These are the activations of a small neural network, seen along a few directions. Each row is one input.
Each table varies a few parts of the input and shows all the possible inputs, shuffled.
A made-up example of a description, with smaller parts first: one of 3 separate values, together with either a single point or one of 11 places around a ring or (one of 5 places around a ring, together with one of 6 places along a line).
Shared parts are said once, and a part with two or three values counts as separate values.
In the rows, 128 means zero.

Other details of the inputs vary at random and push rows far along two fixed directions, the same in every table; ignore that.
These rows show it; all are for the same input, with only those details redrawn:
[125 162 150 112 145 101 103  56 123 118 178 110 101 127]
[124 168 151 109 147 103 105  61 119 115 168 114 108 126]
[138  53 143 150 153 123 123 123 142 150 176 108  94 154]
[137  72 146 147 155 123 125 135 132 142 146 115 105 150]
[133  87 151 158 169 126 146 201 113 123  52 129 142 147]
[135  76 146 143 156 121 124 133 131 139 145 113 109 150]
[132 103 153 156 170 126 148 206 106 117  34 133 149 144]
[121 192 153 109 152 102 109  76 107 104 127 123 122 120]

Table:
r1: [131 160 165 114 122 116 110  61 133 141 187 119 119 130]
r2: [157  52 146 140 132 142 141 150 152 162 168 112 136 138]
r3: [142  96 155 132 146 147 147 190 133 151  89 120 150 142]
r4: [125 180 149  89 113 113 118  97  83 105 143 126 142  82]
r5: [134  52  81 149 111 141 136 120 146 169 180 100 105 134]
r6: [124 175 145  96 119 100 110  69 126  99 163 128 105 143]
r7: [146  44 124 158 115 148 118 126 161 133 192 110  68 168]
r8: [107 195  98 126 125 128 151 162  67  90  42 150 163  89]
r9: [ 30 150 141  99 145 151 136  91 139  72  79 137 157  92]
r10: [128 190 134 116 120 127 125 150 123 105  92 148 172 117]
r11: [141  23 124 133 124 124 116 101 133 173 240 105  85 107]
r12: [118 193 105 105  92 124 130  85 112 114 135 111 137 108]
r13: [129 101 118 144 149 145 131 199 139 149  77 145 148 145]
r14: [132  89 133 151 141 118 141 159 142 156 100 148 128 150]
r15: [122 189 120 119 127 116 101  54 130  94 161 127  90 127]
r16: [148  47 113 134 130 122 135 119 173 172 202 124 110 140]
r17: [130 193 102 108 109 123 113  82 121 112 120 127 131  87]
r18: [138  81 143 138 115 122 131 124 154 159 166 134 109 160]
r19: [143  92 126 127 119 131 155 209 117 133  41 138 167 126]
r20: [109 220 133 134 112 126 143 122 109 105  83 137 148 137]
r21: [128 102 114 148 125 161 159 190 138 145  94 120 135 160]
r22: [130 169 115 107  91 132 115  91 103  95 155 135 114  88]
r23: [130 185 136 125 102 131 110  64 140 118 166 135 105 129]
r24: [119 194 101 122 123 123 136  88 132 120 148 123 139 114]
r25: [113 182 117 121 128 116 125 173  79  93  54 160 165  83]
r26: [140  35  96 136 109 127  99 101 164 179 230 107  94 128]
r27: [153  41 135 123 110 134 119 107 147 173 212  91 112 126]
r28: [140  83 120 176 132 146 138 161 149 148 106 141 114 146]
r29: [123 108 103 159 148 156 164 210 131 145  52 131 148 150]
r30: [119  97 111 174 150 140 158 204 115 115  48 132 131 163]
r31: [150  88 112 146 106 154 142 184 132 129  78 124 137 120]
r32: [ 35 166 153  86 130 161 136  96 130  59  71 137 168  98]
r33: [141  72 114 127 100 135 110 135 143 151 171 116 125 130]
r34: [136  44 110 137 126 122 141 171 119 148 135 141 116 114]
r35: [136  68 148 156 161 124 134 166 128 137 109 119 117 149]
r36: [158  73 116 149 111 157 138 141 164 141 163 123 116 137]
r37: [130 181 138 112 143 115 140 163  90 117  25 131 185  87]
r38: [138 101 111 155 122 155 168 194 134 132  89 126 156 147]
r39: [118 206 148 125 120 122 115 133 112 105  79 156 159 131]
r40: [140  50 123 134 119 152 112 139 170 171 203 116 102 163]
r41: [123 175 129  84 100 104 121  93  95 103 146 141 130  93]
r42: [126 185 143  90 144 116 109  58 132 144 175 114 126 114]
r43: [125 172 152 111 134 106 107  42 132 150 197 122 113 123]
r44: [109 192 127 131 123 127 140 138 102  85  79 128 132 150]
r45: [144  43  95 156 115 149 129 150 128 141 159 133  95 109]
r46: [133  54  99 151 105 156 152 178 106 134 136 124 121 131]
r47: [127 181 166 105 135 110 109  81 110 100 140 116 120 130]
r48: [124 198 123 126 142 121 135 171 114 103  43 159 189 108]
r49: [132 176 125 102 105 142 110  69 152 128 180 118 100 127]
r50: [112 208 135 131 134 113 113 121 115 115  85 162 155 124]
r51: [125 202 140  80 122 117 125  99 130 121 127 135 136 127]
r52: [113 173 125 113 131 103  85  59 129 109 185 129  98 135]
r53: [140 160 111 136 130 137 133 128 141 117 106 140 139 108]
r54: [131  91 140 159 139 139 132 217 119 106  56 143 143 165]
r55: [117 175 130 100 134  90 105  53 129 111 173 128  95 134]
r56: [138  97 115 134 135 122 154 208 117 138  29 142 165 116]
r57: [125 207 115 109 130 133 116  89 137 117 124 131 121 112]
r58: [120  99 112 179 137 142 159 181 133 148  83 134 133 157]
r59: [134 180 143 113 150 115 135 121 119 126 104 131 168 102]
r60: [121 175 122  89 133 107 114  67 147 144 177 126 113 125]
r61: [134  56 114 124  94 132 100 107 131 145 235 123  95 120]
r62: [148  80 130 126 121 129 148 155 154 147 148 130 137 143]
Q: Changing only one part turns r30 into r44. The same change can be made to r45. Which row results?
A: r22
Q: Changing only one part turns r11 into r4. The same change can be made to r43. Which row results?
A: r1
Q: Describe the family of inputs behind these rows.
A: one of 2 separate values, together with either a single point or (one of 5 places along a line, together with one of 6 places along a line)
Q: A walk changes only the place on the line of 5. It starts at r58 and steps to r28. List the rest of the walk in order.
A: r50, r14, r43
Q: Which other rows does r40 become when the place on the line of 5 takes its other values? List them by row number.
A: r3, r21, r49, r51
Q: Which other rows does r20 become when the choice among 2 separate values takes its other values? List them by row number.
A: r58

Table:
r63: [124  73  94 166 132 149 156 225 114 130  45 145 144 124]
r64: [139  50 133 148 130 132 122 135 176 174 190 124 105 165]
r65: [135 141 143 105 126  98  96  75 133 135 189 128 111 136]
r66: [119  69 147 122 147 122 115  91 142 139 189 108  96 141]
r67: [134  95 138 134 124 148 145 211 109 113  49 145 159 116]
r68: [ 95 185 147 126 149 122 124 110 110  89  88 131 130 129]
r69: [161  58 133 142 142 134 133 146 141 174 170 117  90 135]
r70: [140 123 131 114 112 117 117  91 120 140 187 107 117 127]
r71: [119 223 133  93 112 121 126  74 119 119 145 120 140 112]
r72: [152  91 126 165 149 140 151 197 143 150  70 129 154 145]
r73: [111 206 116  90 112 104 112  65 103 115 160 130 129  69]
r74: [129 175 127 140 126 132 156 189  92  96  29 141 162 133]
r75: [109 229 126  94 102 126 113  89 106  75 108 141 136 100]
r76: [135 218 120 113 125 102 105  50 120 106 159 125 112 121]
r77: [127 108 125 122 109 150 135 134 149 129 135 130 135 122]
r78: [115  47 140 144 149 143 131 114 167 154 182 107 105 155]
r79: [114 164 105 126 133 136 154 185 108 114  25 152 182  99]
r80: [145  47 122 161 126 128 113 125 153 154 185 125  97 175]
Q: Describe the family of inputs behind these rows.
A: one of 3 separate values, together with one of 6 places along a line
Q: Changing only the choice among 3 separate values turns r72 into r69. The same change can be made to r71. Which row results?
A: r70
Q: A walk changes only the place on the line of 6. It starts at r63 and steps to r75. List the rest of the walk in order.
A: r74, r76, r80, r68

Table:
r81: [118 153 153 127 155 114 135 152  96 111  69 137 157 118]
r82: [153 187 117 116 121  98 114  73 114 137 181 112 106 124]
r83: [139 102 144 130 127 123 122 155 137 135 122 140 131 151]
r84: [113 165 154 121 153 126 145 150 115 120  61 132 169 122]
r85: [166  59 111 155 126 135 140 144 162 189 181 105 106 162]
r86: [109 172 145  96 141 109 102  44 120 105 169 115 105 109]
r87: [132  66  83 136  98 157 148 168 141 153 133 129 144  99]
r88: [120 196 133  93 129  99 104  51 142 133 177 131 124 121]
r89: [172  58 122 153 112 136 132 151 150 169 187 108  98 169]
r90: [151 152 124 157 145 121 137 181 106 124  60 146 142 130]
r91: [140  99 135 146 153 115 138 199 113 132  53 149 148 137]
r92: [121 189 106  97  81 140 134 141  98  93  88 145 164  76]
r93: [128  90 156 117 122 128 115  89 143 141 203 111 106 144]
r94: [ 89  99 120 153 147 154 156 185 131 112  53 138 147 140]
r95: [153  84 114 155 130 135 122 121 166 173 187 121 100 152]
r96: [105  26 111 158 135 146 134 131 140 135 167 116  85 147]
r97: [146 189 138 136 124 127 127 161 113 109  68 149 149 136]
r98: [109 181 157  90 124 120 100  46 134  95 172 116 110 121]
r99: [ 85 184 137 118 124 137 133 127 107  70  68 142 143 124]
r100: [138  54  85 140 102 148 144 177 117 142 127 128 133  92]
r101: [104 185 143  94 142 121 108  42 141 111 163 116 120 114]
Q: Describe the family of inputs behind these rows.
A: one of 3 separate values, together with either a single point or one of 6 places along a line
Q: Changing only the choice among 3 separate values turns r82 into r85. The same change can be made to r96. Which row results?
A: r94
Q: Which other rows agree with r92 in the choice among 3 separate values? List them by row number.
A: r83, r89, r93, r97, r98, r99

Table:
r102: [153  82 131 137 128 127 127 130 150 155 177 101  95 156]
r103: [133 121 150 116 131 122 132 154 107 119  96 130 152 115]
r104: [103 225 150  94 121 124 109  46 116  84 147 118 124 106]
r105: [152  84 109 154 117 129 126 127 132 159 180 122 111 141]
r106: [109  92 109 140 123 132 140 145 121 127 122 127 118 124]
r107: [134  96 132 123 136 116 121 122 116 138 148 123 125 112]
r108: [141  98 114 117  92 134 106  85 153 138 215 118  91 124]
r109: [111 128 140 144 147 149 147 162 132 116  63 130 153 127]
r110: [133 131 112 132 122 143 140 177 133 124  68 147 156 113]
r111: [111 111 122 127 118 141 146 159 115 110  92 132 142 134]
r112: [130 249 128  97 134  93 113  63 104 105 127 123 124 110]
r113: [144  71  99 140 112 139 118 129 143 147 170 128 100 122]
r114: [122 120 141 149 152 118 128 162 123 120  86 147 127 142]
r115: [132 240 133  95 101 110 109  60 106 108 163 130 135 113]
r116: [100 133 110 114 122 134 133 110 135 126 141 125 134 122]
r117: [140 146 124 143 127 135 148 177 121 140  78 143 162 131]
r118: [122  78 126 148 138 143 124 108 140 134 167 112  99 133]
r119: [126 135 144 117 144 123 140 162 114 128  73 137 167 107]
r120: [130  79 145 133 127 125 108  99 155 141 199 123  90 163]
r121: [144 131 127 135 146 127 145 160 136 143  86 124 142 145]
r122: [117 137 144 133 149 125 127 148 137 126  90 146 142 147]
Q: Describe the family of inputs behind these rows.
A: one of 3 separate values, together with either a single point or one of 6 places around a ring
Q: Which other rows does r109 become when the choice among 3 separate values takes its other values? List them by row number.
A: r104, r118
Q: Which other rows agree with r107 in the choice among 3 separate values? List them by row number.
A: r105, r106, r112, r113, r114, r118
